Each row below holds a small network's activations on one record, seen along a few directions.
Here are examples, each followed by its value of one field, U.
The largest differences between rows may come from other fields.
In the rows, 500 means zero.
Strong random noise was added to every row along 10 fixed directions; ignore it. To show where, here is one row again and again, with new noise each time:
512 401 564 524 431 368 546 474 451 406 360 384 424 540 493 524 449 640 566 469 511 275 536 481 566 541 582 600 563 400 472 431
407 643 311 458 548 419 483 661 513 484 604 353 529 394 538 621 590 416 557 648 436 684 286 538 462 268 338 451 352 602 500 619
553 469 338 536 566 342 638 348 518 408 447 299 531 550 434 400 660 421 743 489 597 603 524 591 534 454 622 546 411 586 584 808
590 344 769 368 348 526 500 853 637 335 546 426 270 361 779 599 445 359 444 644 323 489 481 505 588 460 484 363 383 535 487 338
599 404 359 644 580 447 502 540 702 612 481 390 694 461 374 590 661 554 456 527 607 385 310 431 565 551 471 497 470 319 637 539
552 556 559 552 566 448 386 621 550 409 555 311 276 516 542 553 518 410 604 591 496 709 387 576 547 411 575 392 427 642 517 691
324 506 241 576 364 258 842 533 438 446 498 384 772 437 483 628 689 577 572 661 411 576 393 473 396 325 345 454 398 311 520 444
482 373 570 429 530 494 525 589 715 541 587 590 630 447 607 516 522 437 390 445 500 396 439 502 456 590 489 531 554 503 552 490
145 725 507 482 520 501 335 657 448 651 711 689 624 471 551 726 371 680 250 521 397 450 253 433 302 404 251 533 683 487 408 320
501 512 613 517 504 496 403 421 472 448 500 445 319 599 466 439 455 543 559 453 538 477 612 502 549 562 663 484 575 562 577 568
485 519 462 489 416 658 585 538 598 591 650 585 616 418 494 435 632 340 373 596 443 681 597 410 480 507 432 275 398 443 710 419
485 767 346 530 631 378 528 456 213 440 307 266 366 461 511 445 346 328 683 506 514 786 307 690 448 234 352 696 393 684 107 739

348 460 479 206 422 445 506 427 302 272 482 649 466 525 670 502 455 688 659 378 407 153 719 536 497 425 546 727 497 734 476 477 -> u8
342 490 465 219 490 508 482 352 486 461 531 658 486 523 514 330 422 520 505 329 476 339 840 464 405 615 634 526 603 624 637 446 -> u1
691 285 521 662 722 351 451 785 899 428 589 424 561 488 622 716 672 431 557 549 554 657 145 641 475 534 615 369 419 570 523 762 -> u4
634 455 566 552 522 676 471 422 465 600 484 667 604 526 478 505 525 563 448 459 556 412 463 478 567 536 411 615 502 506 424 502 -> u3
512 529 529 441 590 626 415 380 529 577 556 695 521 558 478 364 445 413 456 371 540 575 645 540 433 615 588 494 583 608 525 535 -> u7
642 544 419 457 482 548 395 769 395 374 375 386 323 347 600 655 459 481 553 642 383 521 379 511 608 294 358 444 238 548 354 392 -> u8
635 344 346 678 553 440 566 643 804 556 571 445 708 462 414 646 769 486 476 626 527 625 355 458 506 552 545 250 391 308 726 509 -> u7
665 330 596 538 433 370 642 587 493 426 261 411 437 475 552 571 407 509 540 530 457 461 443 548 532 524 491 558 496 343 245 349 -> u2
418 466 732 632 349 458 569 516 514 332 754 469 356 660 588 561 663 561 611 654 445 711 557 524 521 471 677 277 510 591 703 659 -> u6
391 546 137 388 470 411 626 411 404 488 423 515 702 437 408 496 607 566 579 498 457 431 619 451 440 410 435 515 397 436 584 407 -> u5
534 481 616 630 564 444 558 581 448 359 543 552 493 560 683 612 521 495 608 522 476 676 299 676 446 392 497 559 453 678 282 710 -> u4
532 359 356 404 566 375 525 467 616 476 494 515 639 522 465 581 634 632 621 466 537 341 481 510 498 517 541 581 497 535 570 587 -> u3
563 544 704 578 459 746 425 550 452 483 680 607 448 511 622 520 565 466 451 572 491 563 428 497 605 429 425 484 409 657 525 620 -> u1
454 507 467 408 563 491 709 176 422 548 392 632 633 552 491 169 394 299 530 260 596 569 718 612 358 625 568 699 609 589 367 634 -> u6
668 463 597 522 371 747 604 354 322 602 390 653 606 484 479 414 478 499 428 495 517 369 568 444 634 508 324 689 461 408 347 361 -> u2
497 492 686 622 405 487 618 448 320 332 515 571 407 623 637 505 496 529 620 523 458 644 528 619 495 438 570 518 490 609 355 596 -> u5

Which value of U does each new row have?
554 372 495 497 350 337 633 580 423 324 335 382 403 495 524 585 484 610 620 586 398 421 592 498 539 472 571 445 448 353 446 303 -> u7
525 635 590 671 551 694 570 341 282 636 473 741 668 549 528 416 399 425 399 414 554 646 385 595 429 470 318 705 553 539 177 554 -> u7
514 309 498 516 375 473 680 541 645 391 659 591 649 526 587 562 763 529 564 595 448 523 579 491 515 518 591 340 403 482 734 524 -> u5
400 472 406 303 475 536 496 673 534 536 499 702 649 348 599 590 415 535 333 477 361 341 523 435 380 497 347 488 491 436 447 182 -> u4
510 486 504 563 515 522 454 390 543 468 556 489 421 601 399 421 591 547 557 475 556 564 680 452 520 598 709 327 515 521 739 593 -> u1
599 452 631 558 559 460 402 569 513 372 486 466 321 572 595 558 467 505 608 489 513 556 429 616 546 490 626 507 488 638 411 636 -> u5
517 623 514 551 669 621 189 511 495 538 609 579 392 579 447 557 482 586 502 459 555 544 440 514 515 499 567 458 532 670 552 626 -> u4
589 404 608 618 577 636 422 463 748 643 674 602 626 557 449 473 629 472 377 462 629 472 436 457 550 671 574 452 572 474 703 626 -> u6
